Each row has a name. Each piece below is followed by the name of the row it came from, unless a question asks for something else. Each question is about the rows just above it.

J_427: [ 14  16 -94   9 -39 -51 -43  -5  70 -13  68  26  70 -85  20 -65  24 -37
 -37 -50 -48 -36   0]
J_945: [-28 -77   8 -50 -10  91 -13  21  29 -30  21   2 -33  11  18  18  59  27
  34  47 -33  44 -61]
J_474: [ 47 -10  39  15  77  -9 -81 -27 -24  17  50  -6  49  -1  -9 -13  60 -29
 -20 -50 -39 -12  -4]
J_399: [-37 -37 -33 -16  -3 -19 -83  19  71  41 -60  15  19  -9  59  65  11 -45
  18  52   4  26  72]
J_385: [ 11 -30  18 -33  21  91   8 -28  47  44  26  29   2  59 -13 -50  21 -77
  18 -61  34 -33 -10]
J_577: [ -4  47 -39 -50 -29 -10  60  39  50  -6 -14  77 -27 -81  15 -24  -9  17
  -9 -20 -12  -1  49]
J_92: [ 68 -94 -65 -50 -13  24 -37  16 -43  26 -51   1 -37  20  70 -85  -5   9
  70  14 -36 -48 -39]
asked: [-28 -77   8 -50 -10  91 -13  21  29 -30  21   2 -33  11  18  18  59  27
  34  47 -33  44 -61] => J_945
Which row holds these entries in another order? [-27  50 -50  39 -20  49  -9 -12  -9  17  77  -6 -24 -14 -81 -39 -10  -1
  15  60  -4  47 -29] => J_577
Which row holds these entries in another order? [-77 -61 -50 -33 -33 -30 -28 -13 -10   2   8  11  18  18  21  21  26  29
  34  44  47  59  91] => J_385
Which row holds these entries in another order? [-48 -39  68 -94 -65 -50 -13  24 -37  16 -43  26 -51   1 -37  20  70 -85
  -5   9  70  14 -36] => J_92
asked: [ -4  47 -39 -50 -29 -10  60  39  50  -6 -14  77 -27 -81  15 -24  -9  17
  -9 -20 -12  -1  49] => J_577
Which row holds these entries in another order? [ 60 -29 -20 -50 -39 -12  -4  47 -10  39  15  77  -9 -81 -27 -24  17  50
  -6  49  -1  -9 -13] => J_474
Which row holds [ 47 -10  39  15  77  -9 -81 -27 -24  17  50  -6  49  -1  -9 -13  60 -29
 -20 -50 -39 -12  -4]? => J_474

J_53: [32 -3 38 43  1]
J_668: [-3 -5 46 49 30]
J_519: [ 32  53 -69 -10  89]
J_669: [  3  -3  61  26 -56]
J_38: [  3  -3  61  26 -24]
J_729: [31 44 -3 41  0]
J_713: [-11  -4  47   8 -28]
J_529: [31 -3 41 44 -1]
J_331: [30 -4 49 46 -5]
asked: [31 -3 41 44 -1] => J_529
Which row holds [ 32  53 -69 -10  89]? => J_519
asked: [  3  -3  61  26 -24] => J_38
[46 -5 30 -4 49] is which row reordered? => J_331
Which row holds these entries in another order? [31 -3 41 -1 44] => J_529

J_549: [ -35 -106 -114  -85 -118   52  -36  -39  -37  -47]
J_681: [ -35 -106 -114  -85 -118   52  106  104  103   10]
J_972: [  10  104 -114  -35  106  103  -85   52 -118 -107]
asked: [ -35 -106 -114  -85 -118   52  -36  -39  -37  -47] => J_549
Where do [  10  104 -114  -35  106  103  -85   52 -118 -107] appear? => J_972
Where do [ -35 -106 -114  -85 -118   52  106  104  103   10] appear? => J_681
Which row holds these entries in another order? [  10  -35 -106 -114  -85 -118   52  106  104  103] => J_681

J_506: [-25  40  30  47 -17  64  -7 -41 -47 -50  -5 -20 -69 -31 -33 -53 -43  41
 -57  34  12 -34  18  44 -17 -26 -39  12  -2 -28  24 -13 -47  -3  31]
J_95: [ 40 -43  30 -39  12 -17 -17  31  47  24 -31 -34  44 -47 -20 -69 -50  -7
 -57  -2  41 -28  64 -53  18  -5 -33  34  -2 -47 -13 -41 -26  12 -25]
J_859: [-30  33 -63  72   2  28  49  28  58  94 -25  23  -9 -44  -9 107 -71 -36
  26   4 -15 -64 -32  52  22   0  54 -78 -67  43 -76   6  -9 -78  -6]
Put [-69 -57 -53 -50 -47 -47 -43 -41 -39 -34 -33 -31 -28 -26 -25 -20 -17 -17
 -13  -7  -5  -2  -2  12  12  18  24  30  31  34  40  41  44  47  64] back in order: which row is it? => J_95
asked: [-25  40  30  47 -17  64  -7 -41 -47 -50  -5 -20 -69 -31 -33 -53 -43  41
 -57  34  12 -34  18  44 -17 -26 -39  12  -2 -28  24 -13 -47  -3  31] => J_506
Put [ 31  -3 -47 -13  24 -28  -2  12 -39 -26 -17  44  18 -34  12  34 -57  41
 -43 -53 -33 -31 -69 -20  -5 -50 -47 -41  -7  64 -17  47  30  40 -25] back in order: which row is it? => J_506
Which row holds [-30  33 -63  72   2  28  49  28  58  94 -25  23  -9 -44  -9 107 -71 -36
  26   4 -15 -64 -32  52  22   0  54 -78 -67  43 -76   6  -9 -78  -6]? => J_859
Which row holds [ 40 -43  30 -39  12 -17 -17  31  47  24 -31 -34  44 -47 -20 -69 -50  -7
 -57  -2  41 -28  64 -53  18  -5 -33  34  -2 -47 -13 -41 -26  12 -25]? => J_95

J_14: [-30  38  36  -5 -60  19 -18  24 -42  19 -20 -39  -6  30 -24 -30 -10  40
 -41  18 -29   2 -34  36 -29   1   5 -47   9 -29 -54 -38  19 -35]
J_783: [-29  88 -19  32   7   8  37 -13  23  30 -21  26 -20 -68  12 -16  28   4
 -20 -61  40 -21 -23  46  -7  18  13   0  19  -4  24 -31  23   4]
J_420: [  0  19  30 -29   4 -61  28 -13  18   4   8  88  46 -19   7  -7  12 -68
  32 -20  23  23 -16 -31 -21  37 -23  13  24 -20 -21  26  -5  40]
J_504: [-20  16   6  15  -3  -2 -40   7 -51 -39 -37 -48 -29  19  41  -4 -42 -55
  13  23 -42  29   7  10  20  28  12 -48  56  -8 -21 -58   7   8]
J_35: [-18  -7   8  32  17   9 -48  91 -39 -35 -16 -34  18   0   7  48 -21  43
 -26  16 -41  28 -14  35   0  21 -11 -30  11  28 -22 -20  -7 -49]
Which row holds these entries in another order? [ 23 -16 -31 -21  37 -23  13  24 -20 -21  26  -5  40   0  19  30 -29   4
 -61  28 -13  18   4   8  88  46 -19   7  -7  12 -68  32 -20  23] => J_420
asked: [-29  88 -19  32   7   8  37 -13  23  30 -21  26 -20 -68  12 -16  28   4
 -20 -61  40 -21 -23  46  -7  18  13   0  19  -4  24 -31  23   4] => J_783

